[117 130 124 154 194 156] -> Gori
[140 106 174 123 122  95] -> puv
[106 140  82 119 131 137] -> Ropum
[ 95 115 131 154  76  95] -> kilat
[172 106 152 132 122 113] -> vuzam
[146 106 117 154 103  95] -> tinav
[146  62 110 136 112 113] -> guk
[146 106 117 132 149 125] -> mup
[108  62 117 163 158  95] -> nim
start: [140 106]  puv, 0
start: [117 132]  mup, 2
start: [106 117 154 103  95]  tinav, 1
start: [108  62 117 163]  nim, 0
start: [174 123 122  95]  puv, 2
start: [154 103  95]  tinav, 3

[214 135 114 172 122 162 134 155] = Leri
[193 108 130 171 149 116 105 139] = suv
[160 161 112 147 101 148 145 144] = Nev
[133 115 157 137 159  96 141 121] = bivo
[123 142 144 112 143  96 130 122] = mubat
[121 103 159 110 131  69 129 119] = mamid
[123 142 144 112 143 124 117 131] = saz
[162 135 155 100 132 148 145 144] = Dekif
[214 135 114 172 129 138 144 122] = salum
[109 134 146 158 110 146 126 124] = Lito
[106 137 125 125 131  48  91  97] = mun
start: [48 91 97]  mun, 5
which: [160 161 112 147 101 148 145 144]  Nev
start: [162 134 155]  Leri, 5

[164  85 154  43 179 137 126 170 129 104  96] : Dape
[180 136 171 125  94 123 110 115  67 162  88] : Moz
[125 136 180 171 117 160 191 133  97  56 137] : lesu
start: [180 171 117 160 191 133  97]  lesu, 2
start: [125 136 180 171]  lesu, 0

[146 137 137 196] -> Vefim
[146 137 137 122] -> bev
[114 137 137 120] -> gen
[188 144 113 144] -> nam
[137 138 196 130] -> Kiset
[144 128 144 146] -> pes
[146 137 154 157] -> Radu
start: [137 137 122]  bev, 1
which: [146 137 137 122]  bev
start: [137 137 196]  Vefim, 1
start: [144 128 144]  pes, 0
start: [113 144]  nam, 2

[127  98 149 186 153 166 132 110] : mopu
[142 140 119 129 116  53 122 160] : bamu
[136 201 148  96 119 118 138 120] : val
[137 133 155 159 154  82  84 156] : Radup
[136 190 121 160 158 128 113 163] : nomun
[113 107 111 126 132 152 189 172] : Bebov
[141 183 154 159 155  84 156  82] : pom
[132 134 104 184 140 172 162 124] : Vaz
[114  60 166 115 125 122 154 131] : biv
start: [148  96]  val, 2
start: [155 159 154  82  84 156]  Radup, 2
start: [132 152 189 172]  Bebov, 4
start: [186 153]  mopu, 3
start: [113 107]  Bebov, 0

[145 126 111 146  98 112 102 101 139 140 124 101 172  73 134  88 132 173
 154  80 145  98 109  81 179 116 125 126  98 142 177 146 167 141 162  92
 121 120] = tomeb
[119 118 159 109 129  80 175 145  91 109 166 101  80 149 115 138  90 117
 115 146  98 116 117  87 148  96 121 100 134 140  42 127  93 181 119 122
 125  99] = sebub
[112 102 101 141 140 124 101 145  91 109 166 101  80 149 115 138  90 117
 115 146  98 116 117  87 148  96 121 100 108 132 128 139 126 124  81 145
 119 106] = keb
which: [112 102 101 141 140 124 101 145  91 109 166 101  80 149 115 138  90 117
 115 146  98 116 117  87 148  96 121 100 108 132 128 139 126 124  81 145
 119 106]  keb
start: [112 102 101 139 140 124 101]  tomeb, 5
start: [119 118]  sebub, 0
start: [ 81 179 116 125 126  98 142 177 146 167]  tomeb, 23

[125 174 137 150 142 130 106 125 141 110 117 131 135  94  79 101 148 118
 155 190 132 120 111 157 131 110 188 135 149 111  90 144  92] = por
[127 125 129 113  90 138 114 206  81  87 105 116 131 123 112 135 122 119
 158 100 118 153 102 119 182 125 149 120 120 124  77 131 120] = lazu
[134 143 150 117 133 120 140 116 151 143 164 181 183 163 124 121 149  96
 151  97 151 164 117 129 166 104  77 125 116  66 112  99 112] = kub
[134 174 137 117 133 120 140 116 151 143 164 181 183 163 124 121 149  96
 151  97 151 164 117 129 166 104  77 125 116 125 112  99 112] = revo
which: [134 143 150 117 133 120 140 116 151 143 164 181 183 163 124 121 149  96
 151  97 151 164 117 129 166 104  77 125 116  66 112  99 112]  kub
which: [125 174 137 150 142 130 106 125 141 110 117 131 135  94  79 101 148 118
 155 190 132 120 111 157 131 110 188 135 149 111  90 144  92]  por

[141 149 123 120 136 103 155 119 135  45 107 112 114 158 141 107 166 115
 178  79 134 146 191 126] -> Zubi
[127 164 126 129 128 127 128 131 131 122 129 128 130 125 130 128 124 127
 127 130 128 130 126 128] -> gosem
[128 126 130 129 131 127 128 125 127 122 126 132 130 125 130 132 129 126
 127 130 128 127 126 128] -> tar
[144 144 123 183 119 111 136 125 105 160 132 125 136 182 146 132 129 129
 120 105 149 143 172 135] -> figeg
[135  45 107 112 113 135 147 172 105  96 126 145 168 109 174 148 150 133
 156 130 125 127 163 124] -> pofi
start: [135  45 107 112 114]  Zubi, 8
start: [127 163]  pofi, 21
start: [114 158 141 107]  Zubi, 12

[135 109 120 164 138 137 140 131 141 108 116 191 141  58] = soli
[111 120 181 133 128 107  93 144 160 125 133 106 103  91] = met
[123 145  92 136 101 119 112 138 134 166 107 101 113 145] = dedi
[121 149 165 117  96 124 118 123 105 107 130 113 101 150] = gur
[128 173 110 155 137 120 153 127 131 145 140  99 140 156] = bemav
[127 169 176 140 145 128 125 119 141 143  86 134 139 155] = saf
[135 123 155 102 115 160 131 147 140 149  92 121 130 158] = Pofit
[128 173 110 155 137 120 153 127 113 116 175 101 138 171] = fer
[128 173 110 155 137 120 153 138 131 145 140  99 140 156] = sib
[135  97 127 117 114 143 147 111 123 126  89 182 119 165] = kapeg
start: [109 120]  soli, 1
start: [101 113]  dedi, 11
start: [135 123 155 102 115 160 131 147 140 149  92 121]  Pofit, 0
which: [128 173 110 155 137 120 153 127 131 145 140  99 140 156]  bemav
start: [155 137 120 153 127 131 145 140]  bemav, 3

[ 69 137 107 162]  riko
[170 133 162 107]  Nobik
[ 79 133  92 133]  Gara
[140 129 137 118]  Demu
[102 129 109 135]  dud
[145 129 141 116]  bof
[111 129 115 133]  kof
[108 129 113 134]  Velaf
[126 129 126 126]  dida
[ 67 140  84 125]  ziful
[ 63 144  82 121]  purod
[ 84 140  67 113]  koz
start: [ 67 140  84]  ziful, 0
start: [162 107]  Nobik, 2
start: [170 133 162]  Nobik, 0
start: [ 63 144  82]  purod, 0
start: [ 69 137]  riko, 0
start: [126 126]  dida, 2

[135 109 114 170]  pep
[126 163 155 116]  funib
[109 110 165 157]  nal
[127  99  99 183]  nubit
[126 163  65 118]  zup
[155  65 161 166]  zenug
[ 87 109 133 189]  borok
[109 165 110 106]  Mebov
start: [109 165 110]  Mebov, 0
which: [126 163 155 116]  funib
start: [ 99  99 183]  nubit, 1
start: [163  65]  zup, 1
start: [163 155]  funib, 1

[ 98 100  43 200 189 182  57 125]  kabug
[ 85 151  95 168  95 100  43 200]  zeson
[151  85 143 174 176 200 151 146]  mizu
start: [151  95 168]  zeson, 1
start: [ 95 100  43 200]  zeson, 4
start: [151  85]  mizu, 0
start: [143 174 176]  mizu, 2
start: [ 85 151]  zeson, 0
start: [151  95 168  95 100  43 200]  zeson, 1

[159 111  68  53]  Paraz
[ 88 151 117  87]  Libek
[111  68  52  74]  gokud
start: [117  87]  Libek, 2
start: [111  68  53]  Paraz, 1
start: [52 74]  gokud, 2
which: [111  68  52  74]  gokud

[135 143 116 105 153 150 126 124 120  99 196 147 132 150 138 129 129 114
 107] = Namov
[109 132 110 130 189 110 128 130 142  99 159 149 134 106 119 172 107 139
 124] = sovi
[123 120  99 196 147 132 156 146 138 128 110 143 171 132 148 142 114 101
 141] = regi
[126 124 120  98 196 147 132 150 136 114 167 129 141 122 126 131 122 154
 124] = Posad
[ 97 147 133  94 135 133 110  99 111 148 143 113  98 126  91 115 130 162
 129] = moke
start: [ 97 147 133  94 135 133 110  99 111 148 143]  moke, 0
start: [147 133  94 135 133]  moke, 1
start: [124 120  99 196 147 132]  Namov, 7
start: [133 110  99]  moke, 5
start: [147 132 150 136 114 167]  Posad, 5
start: [126 124 120  99 196 147 132 150]  Namov, 6

[144 136 116 169 157 155 135 109 123 136 143 145 135] = detop
[139 104 132 137 132 136 142 126 132 100 119 118 132] = mip
[126 141 104 131 133 132 151 156 148 166 138 122  97] = fas
[107 110 154 145 127 150 121 113 116  93 132 114 143] = devem
[116 128 132  85 137 133 140 128 108 127 113  92 102] = duk
[154 155 137 203  92 124 143 126 149 128 164  98 104] = Tinim
[117 126 112 123  89 101 132 110 135 150 133 136 128] = zopu
[128 177 117 135 123 126 136  98 124 142 106 126 106] = Bug
[120 122  76 138  99 141 117 123 148 144 128 148 104] = Som
[121 125 121 110 127 119 150  81 158 146 117 123  97] = kofa
start: [141 104]  fas, 1
start: [157 155]  detop, 4
start: [123 126]  Bug, 4
start: [104 132 137 132 136 142 126 132 100 119 118 132]  mip, 1

[152 140 143 138 154] = Popi
[152 140 103 163 139] = Vular
[150 151  99 193 133] = Veg
[120 139 128 206 174] = mepur
[172 130  83 174 141] = rok
[150 151  99 193 132] = pog
[139  74 137 153 152] = Zived
[153 149 111 145 154] = regu
[ 78 160 147  74  81] = Kogu
[193 134  99  98 148] = Feba
[ 88 181 161 107 151] = tegon
[113 177 181 168 153] = fezim
start: [152 140 103 163]  Vular, 0
start: [153 152]  Zived, 3
start: [193 133]  Veg, 3
which: [152 140 103 163 139]  Vular
start: [138 154]  Popi, 3

[104 167  78 136 140  55 146  83 135 117  94] -> tel
[131  96  80 132 126 124 132 144 157 128 143] -> Sar
[110  78  55 146 140 136 167 116  80 116 122] -> Tebeg
[110  78  55 146 140 136 167 116  80 128 143] -> rad
[110  78  55 146 140 136 167 116  80 115 126] -> foga
start: [146  83 135 117  94]  tel, 6
start: [136 140  55]  tel, 3
start: [136 140  55 146  83 135 117  94]  tel, 3
which: [110  78  55 146 140 136 167 116  80 128 143]  rad

[ 93  89 147 126 118] : pul
[ 83  80 175 144 118] : sefe
[163 149  94  83 156] : fal
[155 136 170 158 109] : Zoren
[ 70  79 202 145  90] : papet
[129 107 127 117 140] : mune
[149 134 164 129  95] : bazi
[163 149  83  94 105] : Vor
[ 99 111 119 120 120] : Boki
start: [94 83]  fal, 2
start: [107 127 117]  mune, 1
which: [163 149  83  94 105]  Vor
start: [175 144 118]  sefe, 2

[123 101 111 126 139 132 146 134 149 128 117 116 136 144 104 138  94 151
 113 113 136 110 135 118 103 128 138] : Lafu
[117  88 111  92 162  90 169 110 174 124 125 132 154 148 111 165 124 155
 136 107 142 101 183  75 124  94 143] : namo
[161  54 142 140  91  64 132 167 105 103  72  92  46 185  81 166 108 123
 131 167  78 112  92 131 106 121 165] : vut
[ 89 190 162  92 111 117 158 139 133 207 200 181 205 158 108  68 127  94
 161 173 169 116  74 111 136  93 173] : vaka
[106 119 165  50 146 107 183 131 198 136 158 144 184 125 124 125 153 146
 129  69 193 114 172  53 104 152 128] : fafas
start: [106 121 165]  vut, 24
start: [111  92 162]  namo, 2
start: [111 165 124 155 136 107 142 101 183  75 124]  namo, 14
start: [131 167  78 112  92 131]  vut, 18
start: [ 46 185  81 166]  vut, 12
start: [117  88 111  92 162  90 169 110]  namo, 0
start: [103  72  92  46]  vut, 9

[148 149 120 150 153 122 156 114 147 133 146 145 128 119 129 143 150 154
 142 156 138 150 146 122 128 129 162 144 130 143 144]  Kipo
[150 133 157 158 157 122 130 110 126 138 136 158 102 136 132 153 159 107
 162 116 159 122 147 166 144 129 154  96 162 135 178]  nug
[174  79 193  68  98  77  64 110 155  88 177  99  97 183 145  83  74 165
 108  73  95 140  81 125 101 109 154 137  77 107 116]  kipu
[137 124 133  94 112  96 112  98 138  98 137 120  93 144 118  77 102 132
 111 114 115 115 106 105 101 107 141 122  88 124 105]  vofo
start: [146 145 128 119 129 143 150 154]  Kipo, 10
start: [68 98]  kipu, 3
start: [147 133]  Kipo, 8
start: [124 133]  vofo, 1

[165 179 149 115 120] = sok
[134 127 131  75 174] = Tolib
[ 92 103 104 127 100] = pagis
[134 127 131 165  73] = lag
[ 59 127 131 165  73] = zafog
start: [ 59 127 131]  zafog, 0
which: [134 127 131 165  73]  lag

[128 149 155 111 160 131] : diz
[155 111 149 128 153 158] : resi
[166 170 121 112 125 128] : Lipu
[167 115 117 140 161 171] : Sido
[142 120 131 150 131 154] : bapi
[156 115 206 102 161 168] : feni
[172 154 106 125 131 107] : lerol
[137 141 119 131 186 152] : mog
[170 143 128 153 128 110] : nav
[116  97 109 119 142 163] : Nudak
start: [102 161]  feni, 3
start: [128 149 155 111]  diz, 0
start: [115 117 140 161]  Sido, 1
start: [109 119]  Nudak, 2
start: [149 128 153]  resi, 2

[119 121 115 129 105 136 187 153 114 115 144 124 126 151 144 128 133 140
 149 145 197 127 168 144 104 115 118 123] = sizo
[135 114 114 120 129  98 107 119 147 137 168 134 144 101 165 202 120 133
 112 116 135 159 127 158 139 102 114 122] = bomi
[117 115 107 134  99 140 193 146 108 120 143 129 131 145 146 123 133 142
 140 147 193 110 166 138 109 125 119 136] = gidim
[135 114 114 120 129  98 107 119 147 137 168 134 144 101 165 202 142 140
 147 133 135 159 127 158 139 102 138 135] = Vadid
[117 115 111 134  99 140 193 146 108 120 143 129 131 145 146 123 133 142
 140 147 193 110 166 138 109 125 119 136] = sot
[128 130 140 149 145 153 127 127 120 125 101 131 121 161 100  84 143 127
 136 120  95  82 129 114 131 182 155 111] = Kolud
[119 121 115 129 105 136 187 153 114 115 144 124 126 151 144 128 133 140
 149 145 197 116 168 144 104 115 118 123] = sitiv
which: [119 121 115 129 105 136 187 153 114 115 144 124 126 151 144 128 133 140
 149 145 197 116 168 144 104 115 118 123]  sitiv
which: [117 115 107 134  99 140 193 146 108 120 143 129 131 145 146 123 133 142
 140 147 193 110 166 138 109 125 119 136]  gidim
start: [127 136 120  95  82 129 114]  Kolud, 17
start: [107 134  99 140]  gidim, 2
start: [ 84 143 127 136 120  95]  Kolud, 15
which: [117 115 111 134  99 140 193 146 108 120 143 129 131 145 146 123 133 142
 140 147 193 110 166 138 109 125 119 136]  sot

[138 127 105 155 104  98 130 154 148 125 116 126 159 124 146  84  98 117
 119 138  94  81 151 138 144 114 144 149 142 164 132 100 123 149 101 143
 139 136 122 143 155 142 164 123 158 125 106 125 157 134 157 128 119  78
 120 112 159 155 145 119 153] = vufav
[125  92 166 107 167 130 150  99 115 163 154 130 104  75 133 130 101 146
 141 106 125 129 131 116  95 127 125 127 131 128 130 123 112  99 100 112
 126 112 149 116 135 108  93 140  73 148  82 104 104 149 103 128 116 121
 148 167  86  99  86 111 124] = Ziran
[128 116 139 139 123 104 153 143 144 142 148 119 125 122  85 108 125 114
 131 157  85 101  91 134 117 121 129 120 101 111 136 121 125 159 108 130
 153 116 146 111 106 153 133 118 170 149 125 114 129 106 126 145 129  98
 144 149 157 124 166 136 100] = dit
[119 146 140 139 149 109 125 135 127 141 140 111 138 130  94 130 114 133
 129 112 111 113 103 118 153 127 109 114  97 105 136 117 135 121 121 127
 113 104 144 123  94 103 154 131 100 141 117 139 157 121 127 135 125 123
 128 141 103  93 129 116  96] = bigis
[126 156 104 137  98 172 105 144 120 101 109 160 154 128 184 149 133 135
 120 101 181 166 174 137 144 143 131 148 160 170 108 136 132  92 148 128
 116 140 106 140 166 102 139 125  90 106 125 154 132 145 128 102 126 169
 109  98 104 135  95 136 157] = vumut
[149 130 147 154 150 109 155 147 138 164 160 138 147  90 149 104  94 137
 136 126 111 101 149 133 145 131 129 139 136 155 143 112 128 124  98 137
 144 117 157 139 141 117 151 132 100 162  86 129 156 154 138 137 122  99
 152 162 112 121 133 134 156] = lufu
[119 161 133 156 136 138 138 163 141 140 145 120 125 172  79 151 167 126
 148 170 114 158  83 141 147 144 122 111  99  85 155 158 164 157 168 128
 148 124 132 118  97 160 148 121 184 145 175 144 142  98 142 137 155 163
 160 137 161 127 167 158 102] = razu
[103 113 124  89 120 135 102 109 109  98 119 115  89 160  99 159 175 126
 126 141 136 160  96 117  99 121 118 107 115  81 110 146 123 131 161 118
 116 141 107 107 103 136  95 117 171 104 178 116  85  99 121 115 131 163
 119 116 152 130 136 128  99] = fim
[127 160 118 170 121 126 140 166 152 134 132 128 161  83 108 115 100 113
 141 126 117 132 107 145 170 152 110 124 100 126 153 130 158 100 113 130
 144 106 132 132 121 108 161 122  72 142  80 154 171 119 129 115 132 128
 138 118  75  87 100 144 112] = loz
[123 138 180 127 195 127 164 114 114 166 176 132 100  91  95 156 146 149
 170 143 127 157  86 117 124 135 129 100 116 104 148 161 132 121 138 131
 135 118 153 117  98 134 108 149 105 172 123 129 116 136  94 136 138 153
 179 167 105  87 120 152 101] = pup
start: [ 94  81 151]  vufav, 20
start: [161 133 156]  razu, 1

[127 106 156 100] -> fige
[109 122  65 128] -> Merur
[109 122 121 174] -> viris
start: [122 121]  viris, 1
which: [109 122  65 128]  Merur
start: [ 65 128]  Merur, 2

[178  95 181 166 116  82 210]  Rimo
[180 166 116  82 115  82 209]  gubo
[178  95 106 166  82 116 210]  Fem
which: [178  95 181 166 116  82 210]  Rimo
start: [181 166 116  82]  Rimo, 2

[ 75 132 132 145 143 115 175]  dag
[137  80 129 109  98 144 107]  Dava
[110 118  52 137  81 129 126]  fefid
[118  52 136 104 137 127 133]  mor
start: [137  81 129]  fefid, 3
start: [118  52 137]  fefid, 1
start: [129 109  98 144]  Dava, 2
start: [137 127]  mor, 4
start: [110 118  52]  fefid, 0
start: [137  80 129 109  98 144]  Dava, 0
start: [ 75 132 132 145 143 115]  dag, 0

[103 142 134 127  65 200 112 202 141 122  95 180  95  99  74] : beg
[169 205  75 159 181 160 167 170 168 123 129 147  96 121 138] : tagav
[ 98  75 205 159 117 141 170 144 138 122  95 180 179 168 140] : Leze
which: [ 98  75 205 159 117 141 170 144 138 122  95 180 179 168 140]  Leze
start: [ 75 205]  Leze, 1
start: [141 170 144 138 122]  Leze, 5

[ 58 111 192  93  96 144] : supu
[122 106 145 153 102 179] : zizer
[134  87  50 181 123 126] : Vusat
[ 58 111 192 124  96 144] : pani
[168  75  78 172 149 145] : luk
[188 145 155 145 150  41] : sos
[158 106 145 153 102 179] : kosus
[102  55 146 105 133 103] : ril
[195 106 137 187 145 155] : Firen
[168  75  78 172  95 145] : tili
[ 85  69  91 149 149  90] : kalip
which: [168  75  78 172 149 145]  luk
start: [ 78 172 149 145]  luk, 2
start: [187 145 155]  Firen, 3
start: [145 150  41]  sos, 3
start: [134  87  50 181]  Vusat, 0
which: [158 106 145 153 102 179]  kosus
start: [ 58 111 192  93]  supu, 0

[110 148 129 146  73 187 137  90 137 106 151 116  89 173  98 137 182 151
 146  88 159  70  76  77 156  69 123 105 147  95 122 111  85 133 114 117
 143 156 126 100 119 134 149 201  78 141  70  93 118  62 129] = bivup
[126 177  97 145  97 148  67 117  65  60 118 139  66 139  78 120 163 153
  73  82 161 109  72  78 139  95 118  73  94 159 156  69 133  85  91 163
 118  49 132 159 148 175 137 125 101 156 140 170  85 132  63] = gere
[140  83  89 123 137  87 156 132 111 133  84 113 170 112 167 129  64  70
 161 135  94 150 148 165 109 110 156 151 123  92 139 136 124 161 136 111
 148 150  96 116 108  97 127 139 151  60 101 177  87 157 147] = dazos
[140  83  89 123 137  87 156 132 111 133  84 113 170 112 167 129  64  70
 161 135  94 150 148 165 109 110 156 151 123  92 139 136 124 161 136 111
 148 150  96 116 108  97 127 139 151  60 154  99  87 157  95] = zet
[140 127 114 139 109 205  81 102  94  69 111 130 130 114 114 111 207 108
 119 109  81 134  91 145 101  81 159 148 127  91 126 115 133 127 102 144
 148 166 172 167 117 118 110 165 142 162 177 101 179 169 118] = Risur
start: [ 85 133]  bivup, 32
start: [177 101]  Risur, 46
which: [140  83  89 123 137  87 156 132 111 133  84 113 170 112 167 129  64  70
 161 135  94 150 148 165 109 110 156 151 123  92 139 136 124 161 136 111
 148 150  96 116 108  97 127 139 151  60 154  99  87 157  95]  zet
start: [118  49 132 159 148 175]  gere, 36
start: [ 69 133  85  91 163 118  49]  gere, 31

[111 152 103 138 150 135 158  85 106 130 118 165 148  92 110] = fola
[106 114 126 154 196 144 140 110 125 186  71  86 115 161 139] = nusa
[104 146 160  76 179 147 129 119 100 126  88  96 115 156 166] = Venok
[113 164 114 145 161 143 149  99 106 130 118 152 125 109 122] = gidig
[109 167 102 144 180 137 171  89  87 138 152 118 109 125 123] = pakes
[109 118 164 128 165 140 149 132  90 129  97 106 132 152 184] = gevav
[132 144 159 114 162 155 133 116  88 139  83 104 124 142 176] = geg
start: [118 152 125 109]  gidig, 10
start: [129 119 100 126  88]  Venok, 6
which: [113 164 114 145 161 143 149  99 106 130 118 152 125 109 122]  gidig
start: [128 165 140 149 132  90 129  97 106 132]  gevav, 3
start: [142 176]  geg, 13
start: [159 114 162 155]  geg, 2
start: [156 166]  Venok, 13

[125 145 130 101] = sulo
[132 148 153  84] = Funu
[139  70  96  84] = fav
[132 148 114 190] = Suroz
[137 146 137 120] = muva
[ 95 156 186  65] = ded
[124 171  97 136] = bugiv
[148 108  99 131] = let
[119  61  95 138] = Lilib
[113 166 128 100] = moti
[119 143 109  62] = zotak
[147 168 124 168] = Kat
start: [124 168]  Kat, 2
which: [132 148 153  84]  Funu

